A small network was shown many inputs. Here are its activations along a few directions, one row for each input.
Each table varies a few parts of the input and shows all the possible inputs, shuffled.
Descriptions start from the smaller parts, as in this example, which fits no table here: one of 2 separate values, together with either a single point or one of 11 places around a ring or (one of 6 places along a line, together with one of 8 places around a ring).
Shared parts are said once, and a part with two or three values counts as separate values.

Table:
r1: 3, -9, -7, -17, 1, 2, -8, -4, 0, 6, -2, 15, -3
r2: -3, 3, 1, 9, 3, 7, -19, 2, 1, -4, 0, -12, 10
r3: 15, -3, 7, -8, -7, 1, 5, -4, -7, 5, -13, 14, 8
r4: -5, -7, -16, -12, 5, -1, 8, -2, 3, 4, 6, 12, -3
r5: -9, 6, -6, 11, 5, -1, -6, 2, 10, -6, 1, -17, 9
r6: -2, -6, -15, -15, 1, -5, 3, 0, 6, 5, 4, 11, -2
r7: 1, -9, 6, 17, 0, -3, -4, 6, 3, 4, -2, -2, -5
r8: -12, 6, -7, 13, 9, 3, -1, -1, 7, -6, 4, -16, 9
r9: 9, -3, 0, -3, -3, -3, 22, -8, -4, 1, -3, 10, 7
r10: -2, -7, 1, 18, -3, -6, 1, 4, 6, 8, -1, -8, -5
r11: 5, -8, 9, 15, -1, 4, -9, 7, 1, 9, -3, -2, -4
r12: -4, -7, -2, 20, 0, -3, 6, 2, 2, 8, 1, -7, -5
r13: 11, -2, 2, -6, -6, -7, 16, -5, -1, 2, -6, 9, 8
r14: -7, 4, -2, 10, 5, 1, -13, 3, 4, -10, 1, -12, 9
r15: 13, -3, 4, -7, -4, -5, 10, -4, -6, -1, -10, 14, 6
r16: -5, 3, 4, -8, -2, -1, 6, 6, -2, -6, 3, -15, 0
r17: -9, 2, 3, -5, 1, 3, 12, 4, -5, -7, 5, -13, 0
r18: -6, 1, 9, -8, -1, 0, -1, 6, -7, -9, 0, -8, 0
r19: 10, 47, 6, 1, -4, 11, -22, -18, -1, -4, 15, 21, -35
r20: -2, 1, 13, -9, -2, 5, -7, 4, -10, -2, -1, -9, 1
r21: 0, -9, -10, -16, 4, -3, -2, -1, 2, 1, 0, 16, -5
- What is each input in this table made of? => either a single point or (one of 4 places along a line, together with one of 5 separate values)
- Change only the choice among 5 separate values in r21. List by row number the other rows that result. => r7, r14, r15, r18

Table:
r22: 3, 17, -6, -13, 1, 5, -21, -8, 5, -7, 6, 13, -9
r23: 4, -20, -5, -1, 0, -10, 29, -4, 1, 2, -7, 2, 21
r24: 20, 13, 22, 20, -13, 1, 14, -7, -9, 3, -3, 10, -7
r25: -19, -9, -13, 39, 11, -1, -17, 15, 13, 4, 11, -31, -4
r26: 1, 28, -10, -8, 3, 4, -8, -11, 6, -4, 8, 11, -6
r27: -18, -23, -1, 28, 1, -7, -3, 17, 8, -3, -7, -43, 32
r28: 21, -1, 27, 7, -12, 3, -12, -1, -13, 9, -10, 12, -9
r29: 1, -14, -11, 0, 1, -4, -5, 2, 11, 11, 2, 16, -15
r30: 8, -28, -3, -10, 0, -5, 14, 8, 0, 3, -14, 4, 19
r31: 4, -24, -5, -5, 1, -9, 19, 1, -2, 3, -15, 3, 19
r32: -24, 21, -3, 27, 14, 13, -28, 6, 8, -18, 10, -28, 0
r33: -8, -3, 0, -35, 1, 6, -5, 5, -12, -6, 2, 0, 2
r34: -9, 10, -5, -24, -1, 2, 21, -5, -7, -13, 10, -5, 2
r35: -9, 5, -4, -29, 1, 0, 8, -2, -9, -11, 2, -4, -1
r36: 4, -19, -6, -4, 1, -11, 25, 1, 1, 5, -12, 2, 21
r37: -1, -17, -9, -2, 3, 0, -13, 2, 6, 16, 2, 18, -14
r38: 23, 4, 26, 11, -14, 0, -4, 0, -9, 4, -10, 11, -9
r39: 2, 12, -4, -16, 3, 8, -29, -9, -1, -2, 6, 14, -7
r40: 20, 8, 24, 15, -12, -2, 1, -5, -11, 5, -10, 10, -10
r41: -1, -5, -16, 9, 2, -4, 12, -6, 10, 10, 9, 13, -13
r42: -30, 6, 6, 4, 14, 1, -9, 16, 2, -22, 13, -48, 12
r43: -3, -9, -14, 5, 3, -5, 1, -4, 9, 12, 1, 15, -15
r44: 6, -31, -2, -12, 1, -1, 6, 8, -5, 8, -14, 6, 21
r45: 2, 27, -11, -5, 2, 6, -4, -14, 5, -7, 13, 10, -7
r46: 19, 14, 22, 17, -12, -1, 9, -3, -8, 7, -8, 10, -7
r47: 1, 21, -9, -10, 4, 4, -16, -13, 3, -6, 5, 11, -9
r48: -6, 1, -1, -33, 0, 2, 3, 6, -6, -11, 3, -1, 0
r49: -2, -4, -16, 6, 2, -6, 8, -3, 11, 14, 5, 13, -13
r50: -9, 11, -5, -26, 0, 0, 16, -1, -6, -9, 6, -4, 2
r51: -1, 9, 29, 46, -3, 11, -11, 8, 2, 2, -5, -40, 1
- Changing only one part turns r31 into r43. The same change can be made to r36. Which row results? => r49
- What is each input in this table made of? => one of 5 separate values, together with either a single point or one of 5 places along a line
- Change only the choice among 5 separate values in r25. List by row number the other rows that result. => r27, r32, r42, r51

Table:
r52: -25, 26, -19, -3, 14, 9, -28, -1, 12, -15, 20, -14, -13
r53: -5, 25, 12, 15, 1, 10, -22, 0, 0, -11, 7, -20, -4
r54: -1, -21, -32, -49, 5, -7, 21, -8, 2, 4, 1, 33, 6
r55: 22, 22, 15, 5, -12, 3, -2, -14, -7, 6, -1, 25, -20
r56: 2, 20, 17, 34, -2, 8, -19, 0, 1, -3, 4, -15, -8
r57: -6, -28, 8, 47, 0, -5, 3, 19, 8, 12, -10, -32, 15
r58: 15, 26, 11, -14, -8, 6, -4, -13, -9, -1, 3, 20, -16
r59: -36, -19, -28, -2, 18, -5, 1, 14, 14, -9, 10, -37, 21
r60: 25, 12, 15, 19, -12, 1, -9, -13, -1, 15, -3, 29, -26
r61: 17, -19, 2, -31, -9, -9, 28, -4, -11, 7, -15, 25, 12
r62: 3, 13, 15, 47, -1, 7, -26, 1, 6, 8, 1, -10, -15
r63: 4, 26, -2, -30, -1, 7, -6, -12, -6, -7, 11, 21, -18
r64: -16, -18, 6, 17, 5, -2, 8, 17, 1, -8, -6, -43, 27
r65: 6, -20, -13, -47, -2, -6, 26, -5, -10, 2, -7, 26, 11
r66: 25, -23, 8, -11, -12, -13, 29, -3, -9, 14, -18, 29, 8
r67: -17, 25, 0, -2, 7, 10, -24, 2, 1, -18, 14, -20, -7
r68: -4, 24, -22, -33, 6, 6, -11, -15, 5, -5, 18, 28, -23
r69: -28, -18, -7, 1, 11, -2, 6, 18, 3, -14, 2, -42, 26
r70: -9, -22, 11, 36, 2, -4, 10, 17, 2, 0, -10, -37, 23
r71: 29, -31, 6, 3, -12, -13, 22, -2, -3, 23, -19, 34, 1
- Changing only one part turns r61 into r53. The same change can be made to r66. Which row results? => r56
- What is each input in this table made of? => one of 4 places along a line, together with one of 5 places along a line
- Change only the place on the line of 4 in r71. List by row number the other rows that result. => r57, r60, r62
- Start at r68 and move only the place on the line of 5, one step at a time. The first step leads to r63. Which rows follow, in order? => r58, r55, r60
